Each row below holds a small network's activations on one input, seen along a few directions.
Each table varies a few parts of the input and shows all the possible inputs, shuffled.
Descriptions start from the smaller parts, as in this example, which fits no table here: ring(5) and (point or line(9) or (values(3) and line(6))).
Shared parts are said once, and a part with two or three values counts as separate values.
In the rows, zero is written as 128.

Other details of the inputs vary at random and push rows far along three fixed directions, the same in every table; ignore that.

Table:
row 1: [231  93 146 159 142 143 159 176 189 166 100 111]
row 2: [110  81 128 113 131 127 137 167  84 102 145 135]
row 3: [104 150 104 122 130 116 108 106 137 137 125 131]
row 4: [ 99 147 125 113 123 138 117  97 140 134 124 111]
row 5: [104 148 108 119 134 115 109 107 140 136 134 147]
row 6: [117  99 139 124 130 143 147 154  65  99 138 114]
row 7: [112 156 114 114 143 112 118 101 137 121 138 141]
row 8: [102 146 128 120 134 121 126  92 148 122 149 133]
row 9: [176  95  73 146 191 166 156 124 160 166 106 127]
row 10: [114 166 114 112 135 125 121  98 123 123 119 120]
row 11: [108  78 130 133 127 136 130 159  77 107 140 125]
row 12: [106 142 120 127 135 123 100 105 137 133 136 146]
row 13: [151 137 186 136  74  99 121 145 182 135 132 126]
row 14: [107 149 106 112 134 116 104 107 139 130 124 124]
row 15: [162 155 174 139  66 102 120 156 155 139 105 121]
row 16: [106 147 118 117 140 122 100 108 138 133 139 139]
row 17: [164 156 176 145  77  85 128 149 165 129 129 143]
row 18: [111  91 135 119 126 147 135 162  70 108 132 114]
row 19: [111 154 122 123 144 118 113 102 134 124 145 140]
row 20: [113 164 112 128 126 129 121  96 119 128 122 130]
row 21: [176  93  77 143 196 166 157 125 163 166 115 143]
row 22: [161 108 177 151  80 103 145 178 120 109 141 143]
row 23: [112 160 124 129 130 132 116  95 117 126 124 126]
row 24: [111  89 125 127 116 145 140 160  68 110 128 124]
row 25: [114 100 129 126 123 137 157 155  65 101 133 122]
row 26: [151 138 182 139  70 100 120 144 179 135 124 111]
row 27: [111 150 123 132 139 119 112  99 132 124 142 147]
row 28: [110 158 112 107 130 128 109 106 130 132 113 119]
row 29: [110  87 135 128 123 148 134 157  68 109 129 121]
row 30: [173 103  98 135 191 179 181 109 160 154 110 105]
Description of these inputs: line(5) and (point or ring(5)).
Question: The inputs of row 17 and row 25 match in every part but the line(5) part. If row 8 is changed in the same way as row 17 into row 25, which row does it become?
Answer: row 30
Question: Change only the line(5) part in row 14. List by row number the other rows that result.
Answer: row 2, row 7, row 10, row 28

Table:
row 31: [175 102  98 146 176 173 171 130 119 143 103 119]
row 32: [120 112 149 126 119 115 142 147 106 102 151 126]
row 33: [ 69 208 188 119  38  81  81 101 106  96 142 119]
row 34: [ 46 192  64  91 153 125  80  44 136 140 126 130]
row 35: [188 161 164 149 111 113 116 113 237 169 114 133]
row 36: [173  98  93 133 179 160 175 138 129 141 110 129]
row 37: [121  98 158 127 105 144 140 152  93 110 127 103]
row 38: [108 117  35 117 225 189 133  86  93 150 109 125]
row 39: [120  98 144 133  99 139 135 159  87 117 121 106]
row 40: [198 183 157 139 110 112 139 117 219 163 103 121]
row 41: [126 114 140 132 115 111 135 148  99 102 141 137]
row 42: [113 101 136 126 110 115 125 155 110 113 138 123]
row 43: [114 106 149 111 109 129 137 149 109 109 133 114]
row 44: [120 109 144 140 111 115 133 146 101 107 148 152]
row 45: [188 159 149 155 105 108 112 121 231 177 108 136]
row 46: [119 106 138 134 113 116 114 159 101 118 143 151]
row 47: [124 117 134 118 111 120 124 163  93 116 124 131]
row 48: [115 100 150 120 116 121 130 148 115 106 144 119]
row 49: [ 50 192  80 107 167 122  88  32 142 132 156 152]
row 50: [173  88  90 136 186 153 150 150 134 147 116 133]
Question: Describe the family of inputs behind these rows.
Answer: line(4) and ring(5)
Question: The inputs of row 37 and row 48 match in every part but the line(4) part. If row 38 is changed in the same way as row 37 into row 48, which row does it become?
Answer: row 50
Question: Start at row 45 and move only the line(4) part, one step at a time. The first step leads to row 42. Which rows follow, in order?
Answer: row 34, row 39
